These are the activations of a small neural network, seen along a few directions. Each row is one input.
In each table, some parts of the input vary, and every possible input appears once, in random order.
Descriptions start from the smaller parts, as in this example, which fits no table here: one of 4 places along a line, together with either a single point or one of 9 places along a line or (one of 2 separate values, together with one of 8 places around a ring).
Shared parts are said once, and a part with two or three values counts as separate values.
In the rows, zero is written as 128.

Other details of the inputs vary at random and push rows far along three fixed directions, the same in every table; ignore that.

Table:
R1: [139 124 136 130 107 130  95 122 132 133 134 115]
R2: [110 104 169 164 129 201  83 160 145 119 144 107]
R3: [100 135 126 127 115  99 211 118 188 125  12 144]
R4: [151 158 148 134 151 119  61 143  94 119 189  75]
R5: [147 113 132 106 134 144  96 113 120 130 160 143]
R6: [124 102 146 161 141 179  76 136 121 117 163 113]
R7: [ 86 102 116 153 143 140 210 158 157 125  96 151]
R8: [132 151 121 155 137 125 128 141 106 103 163 120]
R9: [145 132 153  38  99 125  88 116 171 169 103 146]
R10: [155 140 131   7 122  94 128  86 164 168  91 179]
R11: [122  82 150 103 138 237  53 162 142 167 189 159]
R12: [143 138 124 107 124 136 108 131 140 136 151 154]
R13: [171 140 111 105 109  88  99  91  80 126 172 130]
R14: [129 131 109 156 147 111 142 159  99 118 175 101]
R15: [149 102 132 119 129 124 100 132  84 137 187 103]
R16: [151 134 106 124  98  96  92 103  66 142 153 104]
R17: [136 158 113  48 122  69 183  98 173 149  54 170]
R18: [163 187 105 149 150  56 129 121  61  97 174  90]
R19: [ 91  96 167 189 163 204 144 159 145 101 117 134]
R20: [125  87 192  72 127 192  70 129 175 166  93 145]
R21: [146 136 109 170 127  78 116 135  65 117 179  56]
R22: [137 140  81 151 108  84 161 102  68 121 135 125]
R23: [106 174  97 185 146  69 210 129 128  87  84 103]
R24: [ 88 122 132 198 144 141 194 136 149  95  65 123]
R25: [150 148 120 116 130 104 124 114  96 119 161 137]
R26: [140 154  97 137 141 101 140 125 118 109 153 131]
R27: [137 158  83 156 129 108 130 136  76 121 176 117]
R28: [ 69  95 133 164 156 202 191 153 200 116  83 185]
R29: [147 144 125  22 102  85 114  91 179 168  84 159]
R30: [156 139 144   8 119  94 122  89 158 171  86 175]
R31: [155 151 109 154 126  90  99 113  89 109 162  87]
R32: [130 118 121 155 124  97 130 131  84 122 147  84]
R33: [137 151 118 154 126 118 104 133 113 116 167 105]
R34: [162 134 139 116 145 126  86 112  88 121 176 111]
R35: [144 146 100  45  83  72 131 101 139 177  92 146]
R36: [118  80 189 125 128 226  52 150 152 142 146 129]
R37: [ 76 141 124 233 141 111 232 144 145  79  39 105]
R38: [ 91  65 161 135 119 249  76 172 176 163 124 138]
R39: [ 81 126 115 207 128 123 239 127 134  78  62 147]
R40: [ 90  89 147 187 158 235 123 172 162 113 162 162]
R41: [130 127 119 163 108 102 143 112 106 111 113 122]
R42: [118 120 125  52 104  92 163 124 185 176  63 145]
Description of these inputs: one of 6 places around a ring, together with either one of 2 separate values or one of 5 places around a ring.
Changing only the place on the ring of 6 turns R29 into R26. The same change can be made to R42. Which row results?
> R14
Changing only the place on the ring of 6 turns R22 into R16. The same change can be made to R39. Which row results?
> R36
List by row number the other rows that have the place on the ring of 6 in common with R25.
> R7, R10, R11, R28, R30, R40

Table:
R43: [162 156  78 105 107  47 145  94  62 129 158 126]
R44: [126 124 129 115 112 126 138 118 138 136 100 142]
R45: [162 143 117 131 145 126  74 123  73 117 217 116]
R46: [135 168  88 181 150  83 172 122  83  87 158 118]
R47: [106 127 123 200 165 172 148 156 121  91 163 132]
R48: [140 153 108 164 128  72 153 113  79  99 136  97]
R49: [113 124 115 126 135 138 159 139 143 132 123 153]
R50: [115 123 142 170 145 160 121 146 126 110 139 114]
R51: [117 166  95 177 129  72 192 118 107  92  98 114]
R52: [137 110 154  22  99 131 107 115 194 183  72 165]
R53: [ 95 133  99 173 115  80 241 119 140 105  38 134]
R54: [115 104 144  75 104 149 131 119 185 165  68 164]
R55: [135 109 152 103 129 163  69 141 142 151 149 120]
R56: [131 143 112 107 110  65 173  99 130 130  75 128]
R57: [117 108 160 112 136 177 106 142 164 142 113 141]
R58: [127 116 136  44  96 119 136 103 185 174  56 170]
R59: [ 93  99 155 131 130 194 132 156 194 140  93 150]
R60: [169 154 119 120 154 121  62 126  78 118 228 110]
R61: [ 84 130 105 203 131 116 218 138 143 100  65 125]
R62: [130 118 153 136 147 167  78 154 131 129 170 103]
R63: [172 165 125  72 117  61 102  97 108 135 137 112]
R64: [136 104 142 133 120 168  69 137 115 138 174 113]
R65: [116 114 124 142 139 158 144 135 138 119 136 155]
R66: [143 142 106  96 124 102 132 117 109 140 146 145]
R67: [128 132 130 129 151 155 119 144 142 122 160 146]
R68: [142 119 163 114 147 165  56 145 126 137 176 107]
R69: [119 160  94 196 135  70 193 124  89  88 110  93]
R70: [110 132 104 233 164 154 144 165  74  83 202 102]
R71: [124 142 116  87 104  83 176  99 157 142  52 156]
R72: [163 153 112  95 105  59 123  90  87 130 131 115]
R73: [129 123 150 130 144 151  98 138 130 128 147 115]
R74: [127 130 112 134 113  91 162 112 115 123  99 119]
R75: [121 128 130 139 124 123 153 124 132 121  99 132]
R76: [141 116 147 122 129 143  86 129 108 131 160 110]
R77: [157 139 120  91 131 120  85 129 102 144 191 128]
R78: [152 120 120  44 103 109 116 105 130 170 129 165]
R79: [143 136 141 112 131 133  84 130 128 132 156 116]
R80: [134 115 124  83  95 102 135 103 138 154  88 140]
R81: [128 108 157  74 127 160  92 133 170 159 112 138]
R82: [ 88  93 137 145 118 168 168 142 176 137  64 152]
R83: [ 94 108 149 199 156 179 142 160 140 100 129 113]
R84: [122  97 149 144 129 191  76 148 130 137 163 119]
R85: [125 137 124 143 125 117 135 122 120 119 122 124]
R86: [165 169 118 103 125  51 121 102  93 121 143  99]
R87: [ 89  98 140 204 143 189 139 168 140 112 126 116]
R88: [171 155 133  73 123  89  72 104 102 139 159 109]
R89: [ 82  87 151 175 133 209 142 158 167 119 106 145]
R90: [110 113 141 135 126 166 127 145 162 134 106 136]
What is each input in this table made of?
> one of 6 places along a line, together with either one of 2 separate values or one of 6 places around a ring
Changing only the place on the line of 6 turns R84 into R58. The same change can be made to R53. Which row results?
> R69
Changing only the place on the line of 6 turns R87 into R82. The same change can be made to R83. Which row results?
> R48
Which other rows does R47 become when the choice among 2 separate values takes its other values? List them by row number.
> R70
List by row number the other rows that have the place on the line of 6 in common with R90.
> R49, R51, R55, R60, R68, R81, R88
Which other rows does R72 become when the place on the line of 6 takes its other values? List them by row number.
> R50, R57, R63, R75, R88

Table:
R91: [116 139 111 195 152 144 140 141  70  88 182 112]
R92: [162 159 136  87 105  64  91 101 100 135 128  86]
R93: [116 107 171  59 119 165 113 127 199 168  51 160]
R94: [159 167 105 123 139 102  87 116  73 129 193 121]
R95: [126 144 103 124 146  84 176 117 125 119 117 124]
R96: [ 90 124 152 249 155 173 128 167 119  73 145  70]
R97: [161 155 105  68 103  70 135 109 136 149 118 146]
R98: [141 171  83  83 110  50 176  81 107 138  92 155]
R99: [125 130 158  84 120 134  97 127 152 150  94 129]
R100: [132  81 185 123 151 241  49 163 133 137 202 142]
R101: [ 96 117 130 171 155 144 176 133 148 108 103 152]
R102: [ 99  82 172 149 148 224 130 160 163 123 129 167]
R103: [ 87 113 122 141 128 159 207 136 155 118  73 168]
R104: [133 139 126 118 141 129 134 139 129 136 140 146]
R105: [103  86 133 234 136 199 111 164 106 109 170  80]
R106: [ 94 128 101 176 120 126 207 126 133  95  86 148]
R107: [130 102 155  74 135 159 115 122 168 156 114 167]
R108: [150 102 153  75 122 189  24 131 121 152 199 137]
R109: [112 108 156  84 113 149 152 121 201 152  27 156]
R110: [125  82 172   9  75 154  73 125 184 213  89 164]
R111: [144 120 137  60  78  93  94 120 116 176 127 116]
R112: [114 110 154 127 118 152 137 128 180 135  69 123]
R113: [120 159  80 219 139 111 160 143  90  87 159 107]
R114: [135 141 114 133 128 115 133 135 133 126 138 138]
R115: [ 82  65 177 133 112 219  95 179 175 164 119 134]
R116: [150 144 117  49 117 116 112 109 141 169 121 162]
R117: [125 112 138 101 132 149 123 147 168 140 132 142]
R118: [179 147 133  75 137 124  52 134  94 154 214 117]
R119: [135 159 134 149 132  96 113 129  91 110 133  88]
R120: [169 140 131  98 144 157  19 131  67 144 245 106]
R121: [113 114 141 113 142 192 109 146 161 153 132 166]
R122: [183 162 112 113 125  85  63 122  73 127 217 102]
R123: [156 110 115 133 128 114  80 124  56 139 181  92]
R124: [128 121 158 176 152 173  79 147 117 110 154  93]
R125: [171 175 122  80 107  45  98  98  82 135 131  89]
R126: [100 137 112 148 144 108 221 143 152 113  85 146]
R127: [111 107 146  51 127 148 168 139 206 166  66 182]
R128: [165 162 101  90 127  92  82 100  68 138 189 123]
R129: [121 129 156  96 112 119 119 119 156 141  82 121]
R130: [108 121 128 178 148 172 143 146 102 102 161 130]
R131: [109  85 162 156 133 206 120 151 161 115 135 156]
R132: [175 160 111  41 119  56 127 106 110 153 146 128]
R133: [117 125 121 235 161 148 127 151  95  74 188  98]
R134: [143 132 137 172 148 144 101 134  69  98 203 117]
R135: [121 140 105 156 110  86 209 110 125  96  85 149]
R136: [ 81 127  98 183 128 146 200 137 158 106  77 159]
R137: [ 87 120 118 148 153 127 207 136 169 116  78 147]
R138: [145 110 161  16 120 161  92 128 188 190 113 185]
R139: [ 93 121 146 158 116 128 179 129 176 113  46 118]
R140: [119 167  84 132 123  69 208 106 125 124  75 157]
R141: [135 155  83 119  98  56 193  91 104 111  93 141]
R142: [137 119 144  81 115 124 146 105 140 140 104 175]
R143: [171 155 130  64  99  51 108  75 122 145  93 107]
R144: [140 151  92 150 124 107 121 119  91 112 163 117]
R145: [156 164 102  98 134  55 146 115  94 126 153 118]
R146: [ 92 144 129 175 130 112 191 141 141 103  59 115]
R147: [112 118 168 166 144 177  71 156 127 116 155  89]
R148: [109 104 128  94 115 180 124 134 183 153 100 171]
R149: [ 84 115 155 166 129 156 163 149 171 114  65 119]
R150: [ 95  93 154 166 180 214 104 171 152 121 172 125]
R151: [130 151 101 170 150 136 120 138  76 108 190 109]
R152: [126 141 101 124 118 119 128 117 123 128 132 143]
R153: [ 95 109 132 191 148 212 114 169 157 117 151 145]
R154: [147 105 116 127 126 116  92 122  73 143 160 102]
R155: [181 148 127  59 127  70  81  82  90 147 168 132]
R156: [134 160  90 153 121  70 184 125 121 109 114 130]
R157: [153  82 179  69 136 213   7 142 159 164 196 142]
R158: [175 170 121  82 114  53 103  95  87 136 124  97]
R159: [ 92 100 136 220 175 200 116 175 137  91 183 103]
R160: [135  78 150  51  87 163  83 107 170 193  94 151]
R161: [137 161 114 211 145  90 143 126  73  80 137  69]
R162: [140 149 107 209 134  98 148 123  62  71 179 107]
R163: [119 129 114 108 114 137 137 122 167 146  96 170]
R164: [162 154 106 102 100  54 147  82  94 117 125 144]
R165: [ 92 127 105 157 120 142 191 139 176 124  69 168]
R166: [125 147 129 196 150 123 133 143  93  93 134  84]
R167: [125 103 140  75 132 149 101 125 177 153 124 148]
R168: [109  95 177 133 143 208  81 150 173 139 107 129]
R169: [158 128 133 153 145 131  61 124  86 109 213 105]
R170: [102 114 118 139 139 134 168 137 170 120 101 137]
R171: [132 152 103 144 137  65 190 101 108 107 106 136]
R172: [ 92  78 123 214 148 184 153 168 112 115 128 108]
R173: [105 120 154 152 145 165 128 146 151 123  90 125]
R174: [128 150 125 111  97  61 180  97 150 123  46 112]
R175: [152 141 109  83 124  74 118 102 125 136 140 121]
R176: [ 93 117 146 185 132 150 173 140 168 104  64 113]
R177: [156 142 133 108 145 134  87 142 107 140 189 123]
R178: [102 134 110 164 160 112 187 131 131 105 115 125]
R179: [166 151 109  71 115  66 120 113 117 139 149 121]
R180: [115 146  99 138  82  39 196 110 103 131  77 115]
R181: [142 160 111 110 101  38 173  78 129 123  53 114]
R182: [150 137 122 142 142 142  88 132  61 112 213 106]
R183: [136  75 143  53 107 150 103 119 148 185  92 152]
R184: [106 140  99 154 126  96 217 142 157 106  85 135]
R185: [136 127 100 181 107  91 144 111  78 118 138  86]
R186: [155 156 137 161 125  89  81 116  76 102 172  59]
R187: [105 113 130 133 136 151 157 154 175 125 111 147]
R188: [155 101 149  16  97 163  60 109 155 177 139 166]
R189: [106  90 130 193 120 178 126 151 124 126 137  98]
R190: [145 142 112 134 127  86 123 103 109 113 144 128]
Changing only one part turns R173 into R166. The same change can be made to R167. Which row results?
> R175
Changing only one part turns R102 into R100. The same change can be made to R183. Which row results?
> R172
Changing only one part turns R136 into R148. The same change can be made to R93. Which row results?
> R158
What is each input in this table made of?
> one of 4 places along a line, together with either one of 3 separate values or one of 6 places around a ring or (one of 2 separate values, together with one of 8 places around a ring)
Which other rows does R106 become when the choice among 2 separate values takes its other values? List them by row number.
> R130
Which other rows does R102 become when the choice among 2 separate values takes its other values? List them by row number.
> R131
Which other rows does R155 become when the place on the line of 4 takes its other values? List them by row number.
> R101, R107, R171
Which other rows does R156 become when the place on the line of 4 takes its other values? List them by row number.
> R97, R114, R122
